A small network was shown many inputs. Here are its activations along a few directions, one row for each input.
In each table, some parts of the input vary, and every possible input appears once, in random order.
Descriptions start from the smaller parts, as in this example, which fits no table here: one of 3 separate values, together with either a single point or one of 11 places around a ring or (one of 4 places along a line, together with one of 8 places around a ring).
Shared parts are said once, and a part with two or three values counts as separate values.

Other details of the inputs shift rows strongly along two fixed directions, in all tables alike. That doesn't count.

Table:
x1: [-13  -7  12 -50  10   0  -9  -9  47 -29  32  30  -1 -24  27]
x2: [ 20  -9 -10 -45  -4 -21   8  -6  36 -51  42  13  -3 -11  11]
x3: [ 80 -15 -38 -53 -25  -3 -61 -49 -11  26 -80  -1 -27 -23  31]
x4: [ -8 -18  12 -51  22   6 -23   2  51 -40  39  23 -17 -32  19]
x5: [ 16   2  -5 -44 -11 -24  26 -21  37 -35  35  28   9   0  17]
x6: [-49  23   7  44   9   4  32  14  -2  10  -8  -4  11   6 -32]
x7: [-48  -3 -18  76  19   0  49   2   1  -3  59 -16  22  47 -50]
x8: [-15  18 -13  44 -12 -18  45  26  -7   8   9 -22   7  40 -30]
x9: [ -7 -29  12 -46  28  10 -27  -3  59 -37  37  17 -16 -34  22]
x10: [ 44   5   6  47 -26   5  -4  33 -96  34 -65 -39 -14  12 -10]
x11: [ 56  24   6 -58 -48 -11 -31   4 -27  21 -90  27 -17 -51  41]
x12: [-19 -10  -9 -45  24   1 -21 -31  76 -21  15  28  -5 -25  14]
x13: [-63 -31  23  52  51  37  -2   0  19  11  49 -14  14  23 -24]
x14: [ 90  -3  -5 -54 -42 -11 -38 -26 -35  20 -66  12 -12 -16  45]
x15: [-46 -38  -7  67  42  26  22  -9   7  -2  66 -37  10  46 -32]
x16: [-51 -18   2  41  32  26 -18   2   4  20  22 -10   6  12 -26]
x17: [-68  20   9  59  11   4  45  37  18  -2  29 -11  17  27 -37]
x18: [-38  24  28  36  -1   5  27  33  -7   7   7 -10  14  19  -9]
x19: [-19  23  -4 -41  -1 -16  19 -12  55 -28   8  36   4 -29   4]
x20: [-15  12  -1 -43  -2 -10   4  -5  51 -30  24  41   7 -28  13]
x21: [-28 -13 -29  51  22  10   7 -22  -4  15  18 -31   5  38 -43]
x22: [ 83  24 -25 -58 -52 -28 -28 -29 -31  22 -91   8 -18 -28  21]
x23: [-40   1  25  46  13   9  14  29 -21  -6  20 -10  -1  -4 -19]
x24: [ 14  -4 -30 -44 -13 -25  11 -21  47 -35  32  24   8  -2   2]
x25: [-49 -19  19  32  37  25 -15   4  -3  12  30 -14   5  11  -9]
x26: [-18  14  18 -50  -9 -17  27   9  39 -39  21  37   1 -25  25]
x27: [-16  -4   2  44  11  -1  30   1 -24   4  30 -18  14  35 -19]
x28: [ -5  -1  23  35  12  27 -34  19 -60  42 -33 -17   6   5   1]
x29: [-15  16   7  46  -7 -13  48  25 -14  10  16 -25  13  45 -21]
x30: [ 21  -5  23  34   3  34 -49   2 -69  63 -60 -16  -6  -5  13]
x31: [ 22   6   7  38  -2  30 -53  14 -70  67 -73 -13  -1  -7  -5]
x32: [  8  13 -23 -50 -27 -41  40  -2  44 -38  24  25   3  -5  -1]
x33: [ 38 -24  -8  46   3  29 -38  -2 -80  54 -51 -45 -10  26   0]
x34: [  7  30 -20 -46 -28 -41  40  -1  56 -35   5   9   3   7  -4]
x35: [ 92   3  -3 -55 -44 -19 -42  -7 -42   0 -63   2 -25 -32  43]
x36: [ 11  18  -3 -51 -24 -39  42  12  41 -40  25  12   2   6  19]
x37: [-16   4   6  47  -3  -8  52  12 -24   8  18 -13  11  38 -24]
x38: [ -6  -4  16 -45   9  -2  -8   9  41 -46  32  31  -6 -34  19]
x39: [ -7   4  16 -42   4  -7   4   8  41 -47  32  34  -7 -37  22]
x40: [ 45 -26  -7  47   3  32 -45   9 -79  42 -45 -52 -21  14  -7]
x41: [-61  -6  25  56  35  26  21  10   4   5  46  -3  25  24 -29]
x42: [-56  16 -14  73  14  -9  69   8   4  -3  35 -24  20  48 -64]
x43: [ 59  31  23 -59 -46  -9 -31  22 -31  14 -84  13 -15 -36  59]
x44: [-52  17   5  49  23  11  12   2  -2  17   4  -7  18   6 -29]
x45: [-15   8  16 -47   4  -9  10  -5  44 -37  32  39   5 -26  30]
x46: [ 39 -33  -8  50   7  35 -38 -11 -68  56 -50 -42  -8  25   2]
x47: [-16 -11  -3  46  15   5  22   1 -24   6  30 -22  15  39 -21]
x48: [ 10   6  -9 -51 -13 -34  29  -6  29 -39  33  20   6  -3  14]
x49: [ 17  15  -1 -43 -25 -40  33  25  39 -54  23   6  -6  -4  14]
x50: [-54   7 -18  81  25   1  53  -8   4   0  45 -24  23  49 -60]
x51: [ 19 -33 -16 -47  14  -4 -11 -18  52 -47  46  -1 -14 -15  14]
x52: [-10  12  18 -45  -9 -15  20  26  34 -52  19  32 -11 -37  18]
x53: [-43 -21  -2  75  27  17  42  -8  -3   3  65 -26  17  49 -39]
x54: [-12  13   5  43  -3  14 -17  22 -54  44 -44 -14   6  -1 -17]
x55: [ 12  -1 -33 -49  -7 -22   9 -40  56 -33  22  18  -1  -5  -4]
x56: [ 21  17  25  30 -11  21 -29  17 -80  57 -69 -10  -1  -7  10]
x57: [ 14   7  -8 -48 -16 -31  34 -13  34 -34  32  25   7  -2  13]
x58: [ 43  10 -20  45 -26   3 -12   8 -85  56 -68 -29  -3  14 -16]
x59: [ 57  -8  15 -60 -14  11 -67 -21 -18  30 -63  22 -21 -39  59]
x60: [-21   0  -9 -50  20  -2 -19 -23  65 -19  16  30  -3 -23   8]
x61: [-18 -23  -5 -45  17   4 -28 -21  69 -23  26  29  -3 -25  16]
x62: [ 10   6 -31 -46  -8 -24  14 -32  50 -34  20  20   9   0  -7]
x63: [-24 -22 -27  50  17  10   4 -11  -6  13  33 -27   5  37 -37]
x64: [ 39   7   7  41 -27   3   1  21 -92  46 -69 -33  -5  23  -3]
x65: [-39 -18  24  44  27  26 -11  17 -11   1  28 -19  -5  -2 -20]
x66: [-17  11  14 -51  -2 -15  14   4  36 -36  25  35   3 -28  26]
x67: [ 85 -19 -10 -55 -32  -2 -50 -34 -29  22 -62   4 -21 -17  45]
x68: [ -8  21  17 -41 -14 -18  20  35  45 -50  18  22 -10 -26  23]
x69: [ 14  42  10  40 -19  13 -16  26 -52  57 -92 -21  -4   2  -8]
x70: [-11  -8   3  44   9  27 -37   6 -43  50 -34 -18  -1  -1 -12]
x71: [ 10   9   2  42   8  28 -52  -4 -58  73 -80 -22  -9  -9  -8]
x72: [ 19 -16 -12 -47  -1 -16   2 -11  39 -49  46   6 -10 -15  10]
x73: [ 59  20  -3 -55 -21   1 -58 -19 -17  33 -92  26 -15 -48  37]
x74: [-45 -19  -3  66  30  15  35  -2  -6  -3  65 -30  17  47 -41]
x75: [ 63  17  20 -59 -30   1 -46 -11 -30  24 -72  32 -13 -44  59]
x76: [-12  -2   0  50   7  -7  31  21 -29  -7  29 -25   0  24 -30]
x77: [-51 -34 -26  75  35  21  19 -13  16   4  64 -33  11  47 -48]
x78: [ -8  14  28  35  -9  15   0  27 -60  37 -44 -11   7   5  -5]
x79: [ 12 -11 -31 -46 -12 -22   4 -27  49 -33  35  18   1  -5   1]
x80: [-16 -23   9 -50  26   6 -22 -17  60 -28  35  24  -5 -23  32]
Description of these inputs: one of 2 separate values, together with one of 5 places along a line, together with one of 8 places along a line.
- Changing only the place on the line of 5 turns x54 into x66. The same change can be made to x79. Which row results? => x74
- Changing only the place on the line of 5 turns x9 into x61. The same change can be made to x39. Which row results? => x20
- Change only the place on the line of 5 in x70. List by row number the other rows that result. => x1, x30, x65, x71
- Start at x68 and move only the place on the line of 5, one step at a time. The first step leads to x43. Which rows follow, in order? => x18, x17, x69
- Change only the place on the line of 8 in x36. List by row number the other rows that result. => x15, x27, x33, x47, x48, x64, x74
- Change only the choice among 2 separate values in x2. List by row number the other rows that result. => x38

Table:
x81: [-26 -10  11  31  20  15  11  -5  -6  11  28  -8  16  26  -8]
x82: [ 22  12 -11 -74 -20 -23  -3 -13  51 -30  -8  33  -7 -31  26]
x83: [  5  -6   5   7   4  13 -25   6 -12  17 -22  -9  -9  -6   6]
x84: [-13  -5   8  13  11  14 -15   7  -5  11  -8  -4  -2  -4  -1]
x85: [ -7  -2 -15  15   3  -9  18  -5   0  -9  21  -9   4  13 -21]
x86: [-16 -15   1  41  19  13   1   2 -19   5  22 -19   3  14 -21]
x87: [-26  -1  11   3  12  10  -6   1  13  -1  10  12   3 -11   1]
x88: [-10  -3 -12   4   2  -9  25  -8  17 -16  34  -2   9  16 -14]
x89: [ -6  -9   3  17  11  13 -15   7  -5   9  -3 -13  -6   2  -5]
x90: [  5 -11  -4 -32   2  -5  -8  -4  34 -27  21   9 -11 -15  11]
x91: [ 21 -11  -1  13   2  11 -26   1 -34  16 -22 -14 -10  -4   3]
x92: [-15   1  -4  12   3  -5  26 -10   6   2  21  -1  16  25  -9]
x93: [ 34   1 -13   3 -15  -3 -14  -3 -32  16 -37 -14  -9  -2  -1]
x94: [ 28  -8   6   0  -3  12 -24 -10 -34  25 -26  -6  -2   2  15]
x95: [-30 -16   3  33  22  11  14  -1   4  -6  44  -9  12  20 -18]
x96: [-12  -1  -7  14   3  -6  25  -9   3  -1  24  -5  12  25 -15]
x97: [-11   3  15  11   7  16 -17   2 -17  21 -20   8   2 -12   5]
x98: [ 29  18   1  -6 -21   4 -26  -1 -36  34 -68   2  -7 -16  12]
x99: [ 33  19   2  -9 -22   2 -26  -4 -38  37 -71   9  -5 -19  14]
x100: [  6  12  22 -69 -14 -25  24  15  45 -57  31  37  -5 -33  37]
x101: [ 11   3  -8  12  -6   1  -8   4 -12  14 -25 -15  -7   5  -7]
x102: [-23  -2 -12  19   9  -7  22   5  21 -18  34 -13   2  16 -26]
x103: [ 27   9 -13 -73 -20 -23  -5 -13  51 -30  -8  27 -10 -27  26]
x104: [-26  23  11  15 -11 -19  53  34   5 -22  29   0  11  15 -12]
- Changing only one part turns x102 into x90. The same change can be made to x85. Which row results? => x86
- Describe the family of inputs behind these rows. => one of 2 separate values, together with either a single point or one of 11 places along a line
- Change only the choice among 2 separate values in x97. List by row number the other rows that result. => x99
